A small network was shown many inputs. Here are its activations along a few directions, one row for each input.
In each table, some parts of the input vary, and every possible input appears once, in random order.
Descriptions start from the smaller parts, as in this example, which fits no table here: one of 4 places along a line, together with either a single point or one of 9 places along a line or (one of 3 separate values, together with one of 8 places around a ring).
Shared parts are said once, and a part with two or three values counts as separate values.

Other details of the inputs vary at random and push rows far along two fixed directions, the same in every table; ignore that.

Rows:
row 1: [ 23 -46  -8  52  60  20  -2  17  44  -6  18   7 -16 -28   6]
row 2: [ 15   6  -5 -21 -18  -5  -6  16 -27  11  -9  -9   3  18   3]
row 3: [ 58   8 -12  46  21  40 -31  32 -34  46  -5  27  11   9 -33]
row 4: [-46  31   2 -48 -30  -9  26 -28 -15  -4 -16  -5  16 -12  -3]
row 5: [ 24 -26   0  60  54   8  16  -2  45  -5  14  21 -18 -27 -21]
row 6: [ 26  30 -22 -11 -17  -6  -8   8 -40  25  -8  16  13  33 -17]
row 7: [ -8 -11 -15 -17 -14  19 -27  18 -16  17   5  -5   7 -12  -2]
row 8: [-19  38 -25 -58 -37 -18  13 -17 -54  13  -7  10  24  13 -13]
row 9: [ 52 -19  20  45  37  27   5  24  20 -13  15 -14 -43 -29  -3]
row 10: [-62  31  -5 -57 -38 -19  19 -31 -13  -8  -5  -7  23 -19  -3]
row 11: [-35 -17 -14 -50 -14 -36  13   1 -15  -3   4  -1  24  24  30]
row 12: [ 46  10 -54 -21 -29  -4 -67  46 -79  64  -4  35  43  51 -31]
row 13: [ 52  43 -55  16 -15   0 -65  25 -63  68  -6  70  42  62 -58]
row 14: [ 53 -33  13  64  37  11  24  13  23  -8   9  10 -17   9  13]
row 15: [-11 -20  21 -25 -10  -9   0   7  19 -31   8 -35 -21 -15  22]
row 16: [ 13 -21   0  58  45   5   6   0  48  -6   7  24 -13  -6 -19]
row 17: [ 31 -22  12  19  20  19  -4  26  11 -10  15 -16 -30 -27   3]
row 18: [ 30  10  23  39  19  10   2  -2  33  -8  -4  -1 -24   4  -2]
row 19: [ 15  11  11  18  11 -10   4  -9  24 -25  27   2 -26  -7 -15]
row 20: [ 35  -2  27  50  27  34 -10   7  20   8 -11  -6 -15  -7  -5]
row 21: [ 48   9  14  49  32   6   7   2  34 -20  22   8 -37  -6 -19]
row 22: [ 71   7  -6  42  17  17 -19  32 -15  26   0  12  -9  19 -20]
row 23: [ 13 -24   7  30  42 -11  38 -10  30 -18  26   7 -26 -20  -4]
row 24: [-65  -8  10 -85 -46 -19  23 -13 -16 -30  -5 -49  -3 -23  38]
row 25: [-55 -21   0 -40  -8 -24  17 -13  19 -23  -5 -14  18  18  41]
row 26: [-80  -5  15 -73 -47  -9   4 -23   7 -18 -18 -44   7 -15  44]
row 27: [-51  10  17 -46 -35   2   9 -21  -9   0 -28 -32  11  -1  31]
row 28: [ 40   7  10  66  34   6 -22   7  44 -16  25  22 -30  -5 -28]
row 29: [ 17  13 -44 -31 -38  -2 -68  27 -68  62 -19  27  50  54 -18]
row 30: [-37 -31  -2  -4  18  -2   9  -7  36 -17  -5 -11   6  -4  29]
row 31: [ 21 -14  34  29  15  15  -1   3  38 -16  -4 -25 -30  -8  16]
row 32: [-51   4 -12 -66 -45   3  -5  -2 -44  20 -19 -17  25   1  17]
row 33: [ -1 -28  11  25  18  16  29  -9  -1  -7 -17   0   5 -12  22]
row 34: [  1  31 -44  -9 -25 -23 -61  13 -43  34  10  42  37  36 -39]
row 35: [-17  29   2  -9 -15  -2   0 -17   4   2 -16  11   9   0 -11]
row 36: [ -4 -31  25  35  20  18  28 -17  30 -21 -18 -10  -2  -3  26]
row 37: [-20   3   7 -17  -1 -18  14 -18  16 -33  30 -19 -16 -34  -5]
row 38: [ 23   2  -2  62  30  10 -35  10  44  -6  28  17 -15 -25 -31]
row 39: [ 62  -6  14  52  36  27   3  25   3   2   7  -2 -31 -16 -11]
row 40: [-13  14  27   5  -2  11  16 -19  21 -11 -21 -12  -7  -9   9]
row 41: [-46  15  22 -46 -15 -23  43 -39  14 -45  13 -32 -17 -33  10]
row 42: [  7  27 -16 -10 -13  14  -8   4 -46  34 -17  21  26  10 -21]
row 43: [ 65   0   9  55  41  25  10  17  15  -6  14   5 -35 -19 -19]
row 44: [-55  10   9 -26 -15 -13  20 -27  28 -33  14 -24  -4 -45   5]
row 45: [ 48  28 -66   4 -14 -17 -77  33 -70  56  28  62  42  49 -64]
row 46: [-44  22  13 -14 -15 -14  10 -28  28 -25  -2  -8  -3 -20   0]
row 47: [  8  16 -63 -24 -21 -30 -23  12 -74  60   6  62  52  69 -37]
row 48: [-16 -15  10  24  21 -15  23 -13  42 -20   8  10 -16  11   1]
row 49: [-20 -17  16   2  -9  -5  36 -19  11 -18 -19 -11   9  21  34]
row 50: [ 45  -3  31  55  28  22  -3   8  35  -5  -5 -12 -28   1   3]
row 51: [-13   2 -21 -42 -37 -12 -45  12 -32  22 -10   0  26  26   4]
row 52: [-85  12  21 -84 -51  -5  37 -30 -26 -13 -31 -48  11 -17  44]
row 53: [-31 -12  -1 -36 -23 -18  47 -16 -39  -3 -20  -5  19   7  39]
row 54: [-19 -33  -1 -18  19 -16  24   2  11 -17  15 -10  -4 -16  31]
row 55: [-39 -15  38 -16  -6  11  12 -18  42 -27 -10 -46 -23 -28  38]
Description of these inputs: one of 5 places around a ring, together with either one of 3 separate values or one of 8 places along a line.
Changing only the place on the ring of 5 turns row 31 into row 52. The same change can be made to row 49. Which row results?
> row 33
Changing only the place on the ring of 5 turns row 45 into row 34. The same change can be made to row 15. Which row results?
> row 51
Which other rows does row 19 become when the place on the ring of 5 takes its other values? List them by row number.
> row 10, row 28, row 41, row 46
Which other rows does row 11 become when the choice among 3 separate values takes its other values? List them by row number.
> row 14, row 47
List by row number the other rows that have the place on the ring of 5 in common with row 27.
> row 16, row 20, row 26, row 30, row 35, row 36, row 38, row 40, row 46, row 55
List by row number the other rows that have the place on the ring of 5 in common with row 53.
> row 8, row 9, row 17, row 23, row 24, row 37, row 39, row 41, row 43, row 54

Rows:
row 56: [-18 -13  20  29  34   5  32 -13  57 -42  12   4 -13  -2  14]
row 57: [  3   0 -21 -46 -26   1 -15  27 -42  20  -8  -5  13  15   8]
row 58: [ 18   2  38  31  11  27  -8   8  20 -19   3 -21 -30 -26   7]
row 59: [-21   5  25 -11 -14  25  -3 -10   1 -17  -7 -28 -14 -29  13]
row 60: [  7   5  10  14  -1  -1 -19  -9  34 -19  16  -2  -6 -36 -26]
row 61: [-38   8  -7 -27 -44  -3  -1 -10 -29  34 -37   1  26  50   3]
row 62: [  0 -26 -12 -17 -15 -18  -2   4 -29  12 -32  12  28  41  10]
row 63: [-33  43 -11 -50 -53 -29 -20 -11 -32  -4 -11 -13  28  21  -8]
row 64: [-32   0 -26 -71 -35   2  -7  12 -51  16 -13 -17  20   5  14]
row 65: [ 21  17  32  22  15  10  12  -4  11   3  -8 -12 -23  -2   2]
row 66: [ -6 -13  11  45  23  25  10  -1  61   2  -8   0 -10 -24  15]
row 67: [-23  20 -21 -12 -11   1  -8 -10  11   8  -7  19  22  31  -6]
row 68: [  6   6  27  -4  -2  -5  46 -23   2 -14  -9 -15 -10  -2  22]
row 69: [ 40  -8  -8  46  -9  20 -61  27 -17  39 -14  31   7  40 -18]
row 70: [ 34  -5 -34  46   2  28 -66  20  -5  48  -2  35  25   8 -14]
row 71: [-43  11  -2 -53 -33  -6  37 -26 -42   9 -24 -10  31  -2  15]
row 72: [-48  36 -25 -61 -37 -27   1 -22 -21  10 -20  18  25  -5 -21]
row 73: [-18 -38  10  11  32   1  -3  -2  47 -13  -1 -31 -16 -28  36]
row 74: [ 29 -22   7  12  15  10  23   5   1 -13   7 -10 -13 -10  12]
row 75: [-37   1  27 -20 -15  24   8 -20  13 -29  -9 -35 -14 -45  17]
row 76: [ 45  11 -24  31  21  40 -36  22 -29  54  -5  38  15  -5 -45]
row 77: [  8  -8  19  36  16  15 -24 -11  60 -29  15  -4 -11  -2   2]
row 78: [-38  47 -20 -54 -35 -31   4 -23 -31   7 -22  -4  20  27 -12]
row 79: [ 18  10 -16  28  18  -8   2  -1  -1   0  17  36  -9   1 -29]
row 80: [  1 -29  16   9  21  12  37  -3  15 -30   7 -30 -19 -32  21]
row 81: [  4  16  40  19   1  -1   2  -1  35 -39   4 -29 -30 -15  15]
row 82: [-19  24   4  -9   0 -15  14 -22  28 -22  -4  -4 -18 -16 -16]
row 83: [ 41 -16 -38  18  23  33 -45  43 -32  37  14  13   5  -5 -29]
row 84: [ 66  -4 -19  25  14   5 -38  51  -8  24  21  18  -9  20 -15]
row 85: [ -6 -25  11  19  37  -7   1  -5  24 -20  21  15   2  13  10]
row 86: [  9 -30  20  15  41  -2 -18  -2  51 -14  25  -5 -15   2  12]
row 87: [ -8  26  22  -1   2  -8  20 -19  16 -14  -9 -23 -20   2   7]
row 88: [-10   0  40  11  19  25  29 -16  32 -16  -8 -25 -30 -38   9]
row 89: [ -3   7 -14 -34 -22 -24 -12  14 -12   9  18  -6   2  18  -2]
row 90: [-59   0 -12 -71 -40 -33   2 -15 -17   3  15 -18  17  -9  -1]
row 91: [-14  12 -13 -69 -44 -15  -3  20 -44  13 -14 -12  16  24  24]
row 92: [ 53 -31 -18  24  15   6 -54  42 -11  34 -14  27   3  37  -8]
row 93: [-25 -24  19  39  27   6  38  -4  53 -23  -6  -6   0 -28  27]
row 94: [ 64   4 -19  36  18  20 -11  16 -37  43  -1  35  19  18 -30]
row 95: [ 54  19 -12  32  15  28 -32  20 -33  53  -7  30   9  19 -39]
row 96: [ 44 -18 -39  30  28  24 -23  32 -41  34  11  24  20  -2 -32]
row 97: [ 19 -34  25  53  23  14  30  -4  41 -15 -13  -5 -14  11   7]
row 98: [-45  11 -14 -59 -41 -41  27 -24 -33 -11   5  -6   8  18  22]
row 99: [ -6   2 -11  -7   0  12  15  -2 -30  20  -8  12  24 -14 -10]
row 100: [ -6  24 -19 -11  -8 -21  14 -16 -22  -1   1  16   4  22 -10]
row 101: [ 64  20   2  46   7  22 -52  41 -25  29   3  22   0  17 -25]
row 102: [-50  33  -5 -58 -56 -31  -9 -27 -16 -13  -4 -16  26   1  -8]
row 103: [-15   0 -15 -32 -20 -24 -13   6 -10  10  25  -3   5   6 -15]
row 104: [-32   6   2  -8   3 -18  30 -16  13 -23   8  19  -9 -29  -5]
row 105: [ 19  -9 -18  25  17 -14  -6   8  -7   1  35  27 -10   3 -23]
row 106: [-25  -7 -18 -14  -5 -24   4  -2 -22   2  24  22   8  -9 -12]
row 107: [-21 -40  15  31  39  -5  21  -3  40 -26  -1 -15  -3 -27  33]
row 108: [  0 -13  23 -20  -8 -11  48 -13   9 -35  -4 -31 -16  -9  38]
row 109: [ 14   2  27  24  19  -4  45 -21  32 -35   6 -14 -32 -10  16]
row 110: [ 20 -15  18  15  14 -10  35  -8  27 -37  16 -17 -33 -10  26]
What is each input in this table made of?
> one of 5 places along a line, together with either one of 3 separate values or one of 8 places along a line
Changing only the place on the line of 5 turns row 104 into row 106. The same change can be made to row 71. Which row results?
> row 80
Changing only the place on the line of 5 turns row 89 into row 98. The same change can be made to row 103. Which row results?
> row 105
List by row number the other rows that have the place on the line of 5 in common with row 88.
> row 61, row 65, row 66, row 67, row 72, row 76, row 78, row 82, row 87, row 95
Which other rows does row 77 become when the choice among 3 separate values takes its other values? List them by row number.
> row 69, row 70
A walk changes only the place on the line of 5. It starts at row 91 and steps to row 108. List the rest of the walk in order.
> row 68, row 65, row 101
